[122 130 149 152] >> 122, 152

[[140 128 103 133 126]
 [135 129 103 130 120]
 [137 121 103 123 111]] >> 140, 111

[121 100 126 132 108 112] >> 121, 112

[147 127 145 150 126 144 150] >> 147, 150

[[126 150 126 122 123]
 [126 142 115 115 128]] >> 126, 128

[[145 136 117 138 116]
 [142 110 107 116 100]
 [141 147 114 140 126]] >> 145, 126
---
array([[128, 113, 113, 113, 113, 129],
       [111, 112, 150, 133, 123, 138],
       [127, 122, 145, 120, 143, 139]]) | 122

array([[134, 130, 130, 136],
       [123, 130, 130, 122],
       [143, 157, 157, 142]]) | 157

array([[130, 115, 111, 129, 135, 127, 129],
       [107, 138, 136, 134, 125, 139, 136],
       [135, 136, 127, 136, 120, 136, 125]]) | 136

array([[101, 121, 121, 145, 114, 137],
       [155, 142, 138, 120, 107, 110],
       [149, 116, 122, 149, 157, 126]]) | 116

array([[119, 127, 116, 119, 146, 139, 107],
       [131, 133, 127, 129, 119, 129, 123],
       [128, 127, 129, 130, 132, 128, 131]]) | 127

array([[117, 114, 104, 119, 119, 124, 120],
       [129, 126, 127, 140, 144, 124, 143],
       [114, 115, 112, 122, 119, 119, 119]]) | 115

array([[124, 126, 130, 120, 100],
       [116, 128, 127, 126,  99],
       [116, 130, 123, 130, 137]]) | 130

array([[111, 153, 127, 113, 154, 154],
       [146, 152, 110, 111, 122, 122],
       [112, 151, 142, 151, 151, 151]]) | 151

array([[129, 127, 120, 137, 140, 103, 124],
       [129, 122, 116, 139, 143, 117, 115],
       [126, 118, 126, 125, 121, 106, 138]]) | 118
---
[[122, 131, 131, 132, 120, 123, 121],
 [136, 130, 112, 150, 108, 123, 143]] gives 122, 143

[155, 123, 126, 133] gives 155, 133

[125, 145, 121, 139, 105] gives 125, 105

[[141, 118, 137, 125, 131, 118, 103],
 [136, 119, 135, 129, 140, 123, 99]] gives 141, 99

[119, 149, 113, 110, 143, 105, 150] gives 119, 150

[98, 118, 115, 121, 116] gives 98, 116
---
[[107 137 130 117 114 131]
 [108 131 127 116 110 130]
 [110 123 123 115 107 131]
 [110 126 124 115 109 130]
 [111 116 121 113 106 133]] => 111

[[109 145 135 147 108 108 115 134 148 147 147 148 133 133 144]
 [122 149 125 150 130 125 122 125 141 142 142 149 142 142 144]
 [124 117 146 116 118 118 125 147 126 122 122 124 150 148 123]
 [142 103 136 102 125 131 120 134 123 117 117 122 120 119 119]
 [128 139 118 139 144 134 143 118 118 115 115 112 133 132 116]
 [140 118 135 117 134 135 110 132 132 136 136 136 140 141 139]
 [123 138 143 139 113 116 112 146 144 146 146 144 116 116 141]
 [132 113 129 111 138 132 129 134 118 111 111 111 144 145 115]
 [139 137 131 138 136 137 128 129 129 136 136 137 111 111 134]] => 139

[[127 129 110 117 134 137 137 125 137 101]
 [122 124 108 124 129 125 148 128 148 108]
 [126 128 112 117 133 137 138 126 138 100]
 [121 123 107 123 130 125 148 127 148 109]
 [122 123 108 124 130 125 146 127 146 108]
 [123 123 107 125 129 124 147 128 147 107]
 [125 130 111 118 136 136 137 126 137 101]
 [116 129 114 119 122 128 140 136 140 103]] => 116

[[140 147 124 126 139 121 114 137 116 141]
 [140 147 124 126 139 121 114 137 116 141]
 [119 139 115 150 154 145 116 112 139 119]
 [125 134 135 133 125 127 135 127 130 127]
 [130 126 130 130 134 125 135 134 129 133]
 [125 135 124 140 141 136 125 120 132 125]
 [140 150 124 125 139 120 113 139 114 143]
 [118 140 114 147 153 142 117 114 135 121]
 [140 145 124 125 139 120 116 137 116 142]
 [120 138 149 142 116 129 146 127 136 120]
 [132 128 128 128 135 124 132 135 126 136]] => 132

[[117 139 134 115 117 121 112 117 119 118 124]
 [119 138 133 115 118 120 111 116 117 117 124]
 [141 117 127 133 138 115 121 116 101 116 115]
 [120 138 132 116 118 120 111 115 116 116 123]
 [123 116 122 125 123 102 120 117 119 117 119]
 [128 119 134 128 126 120 134 138 112 138 119]
 [119 117 123 122 120 102 119 117 122 117 120]
 [130 114 124 130 131 106 121 116 114 116 116]
 [140 117 130 135 139 116 123 118 104 118 114]
 [122 117 110 114 115 110 121 118 119 119 134]] => 122

[[121 113 118 126 122 128 122 134 145 144 132]
 [143 127 108 125 139 121 135 107 108 124 124]
 [122 130 148 114 120 126 149 120 142 115 120]
 [133 111 136 147 137 117 114 131 142 141 140]
 [118 121 119 119 131 149 116 134 125 143 133]
 [143 145 143 113 110 139 145 123 116 120 137]
 [115 109 139 119 132 120 111 143 115 131 122]
 [137 126 112 107 113 126 117 124 146 109 121]
 [128 113 114 127 110 129 142 129 134 118 120]
 [130 145 128 107 146 142 131 119 135 123 131]
 [110 145 132 143 142 113 131 133 133 119 130]
 [147 133 146 119 135 111 111 126 134 108 120]] => 147

[[133 115 119 123 135 126 130 125 133 133 126 137 131]
 [124 116 121 128 134 125 129 129 133 130 116 140 127]
 [108 135 136 135 122 135 116 123 139 124 105 129 126]
 [133 118 121 120 131 132 138 130 124 116 131 149 116]
 [120 125 128 130 127 132 125 124 135 121 115 136 122]
 [122 136 135 137 122 130 119 120 135 127 127 112 131]
 [134 122 123 124 136 115 128 138 125 151 131 122 142]
 [133 119 121 119 137 120 135 140 121 141 127 138 133]
 [122 143 139 139 117 135 119 118 133 119 133 108 127]
 [137 132 127 116 128 129 139 139 113 128 141 138 127]
 [122 138 135 123 125 131 130 135 121 130 124 133 129]
 [120 117 125 134 136 117 121 125 139 145 109 123 135]] => 120
---
[140 133 155 125] Out: 140
[ 99 146 115 131] Out: 99
[118 151 147 129] Out: 118
[142 133 104 132] Out: 142
[110 105 135 119] Out: 110
[126 157 115 102] Out: 126
[112 150 111 109] Out: 112
[152 150 146 145] Out: 152
[117 153 126 139] Out: 117
[103 114 127 124] Out: 103
